M =
4842	4218	4519	4222	3814	4261	4032	4580	4706	3866	4603	3860
6533	3935	5017	4151	4060	4025	4559	6376	5078	3698	5085	4053
6525	3886	5034	4158	3959	4016	4364	6169	5084	3560	4951	3989
5169	4195	4582	3934	3894	4320	4080	4535	4785	3821	4668	3949
6552	3821	5020	4130	3966	4028	4334	6182	5045	3524	5001	3937
6108	3351	5135	3455	4178	4328	3526	6770	4694	3102	4388	4068
7831	3035	5428	4511	3587	4227	3571	5817	4566	2812	4535	3805
4913	4220	4575	4201	3821	4292	4036	4510	4709	3881	4591	3855
5856	3314	5120	3382	4121	4545	3825	6736	4769	3578	4710	4078
6002	3385	5150	3422	4177	4341	3744	6701	4769	3272	4552	4115
6805	3520	5019	4123	3827	4106	4214	5803	4929	3281	4836	4101
6142	3358	5027	4011	3851	4075	3872	5082	5050	2906	4867	3815
5908	3593	4735	3788	3335	4259	3668	4579	5390	3074	4765	3859
M[0][0] => 4842
M[-10] => [5169, 4195, 4582, 3934, 3894, 4320, 4080, 4535, 4785, 3821, 4668, 3949]
M[-4] => [6002, 3385, 5150, 3422, 4177, 4341, 3744, 6701, 4769, 3272, 4552, 4115]
M[0] => [4842, 4218, 4519, 4222, 3814, 4261, 4032, 4580, 4706, 3866, 4603, 3860]
M[2] => [6525, 3886, 5034, 4158, 3959, 4016, 4364, 6169, 5084, 3560, 4951, 3989]
M[5][2] => 5135
M[11][-10] => 5027
M[12][-5] => 4579
M[:, -8] => [3814, 4060, 3959, 3894, 3966, 4178, 3587, 3821, 4121, 4177, 3827, 3851, 3335]
M[3][-1] => 3949
M[-9] => [6552, 3821, 5020, 4130, 3966, 4028, 4334, 6182, 5045, 3524, 5001, 3937]
M[9][9] => 3272
M[4][9] => 3524
M[:, 3] => [4222, 4151, 4158, 3934, 4130, 3455, 4511, 4201, 3382, 3422, 4123, 4011, 3788]
M[:, 11] => [3860, 4053, 3989, 3949, 3937, 4068, 3805, 3855, 4078, 4115, 4101, 3815, 3859]
M[-10][6] => 4080
M[11][7] => 5082
M[:, 10] => [4603, 5085, 4951, 4668, 5001, 4388, 4535, 4591, 4710, 4552, 4836, 4867, 4765]
M[-9][-11] => 3821
M[12][3] => 3788
M[5][0] => 6108
M[0][7] => 4580
M[-4][5] => 4341
M[:, -3] => [3866, 3698, 3560, 3821, 3524, 3102, 2812, 3881, 3578, 3272, 3281, 2906, 3074]
M[-7] => [7831, 3035, 5428, 4511, 3587, 4227, 3571, 5817, 4566, 2812, 4535, 3805]
M[12][4] => 3335
M[-5][-2] => 4710
M[-10][1] => 4195
M[-8][-3] => 3102
M[5][-11] => 3351
M[-5][0] => 5856

A =
[[  3.1 -47.1  15.5  -4.4   6.2   6.3  -6.0   6.5]
 [  3.1 -26.6  24.3   1.5  -3.0   8.0  -6.0   6.5]
 [  3.1 -34.6  47.9   1.5  34.6  15.6  -1.6   6.5]
 [  3.1 -38.7  58.6   1.5  -3.0  25.7 -15.4   6.5]
 [  3.1 -21.4  15.5   1.5  27.0   4.5  12.0   6.5]
 [  3.1 -29.8  16.6   1.5 -21.9  36.1 -23.4   6.5]
 [  3.1  -9.8  15.5   1.5  -3.0   8.0  -6.0   4.0]
 [  3.1 -29.8  52.3   1.5  45.0   8.0  21.4   6.5]
 [  3.1 -11.9  -6.0   1.5 -29.6 -17.4 -10.9 -20.0]
 [  4.3 -29.8  15.5   1.4  -3.0   8.0  -6.0   6.5]
 [  3.1 -29.8  15.5   1.5  -3.0   8.0  -7.0   6.5]
 [  3.1 -29.8  20.4   5.2  -3.0  -4.8  -6.0  -8.0]
 [  3.1  -7.1 -37.5   1.5  -3.0 -31.1  -3.5 -23.9]]
Rows and columns are counted from 0.
row 0 col 0 = 3.1
row 8 col 1 = -11.9
row 3 col 3 = 1.5
row 4 col 6 = 12.0
row 4 col 7 = 6.5
row 6 col 5 = 8.0
row 4 col 5 = 4.5
row 8 col 2 = -6.0
row 12 col 5 = -31.1
row 9 col 4 = -3.0
row 5 col 3 = 1.5
row 8 col 5 = -17.4
row 8 col 0 = 3.1
row 2 col 4 = 34.6
row 3 col 5 = 25.7
row 7 col 3 = 1.5
row 10 col 3 = 1.5
row 12 col 0 = 3.1
row 9 col 3 = 1.4
row 7 col 1 = -29.8
row 3 col 4 = -3.0
row 12 col 2 = -37.5
row 5 col 0 = 3.1
row 1 col 3 = 1.5
row 5 col 5 = 36.1
row 10 col 1 = -29.8
row 5 col 6 = -23.4
row 0 col 4 = 6.2
row 9 col 7 = 6.5
row 9 col 2 = 15.5
row 11 col 0 = 3.1
row 8 col 3 = 1.5
row 10 col 7 = 6.5

m = [0.5, -1.2, -0.5, 1.5]
m[0]	0.5
m[2]	-0.5
m[3]	1.5
m[1]	-1.2
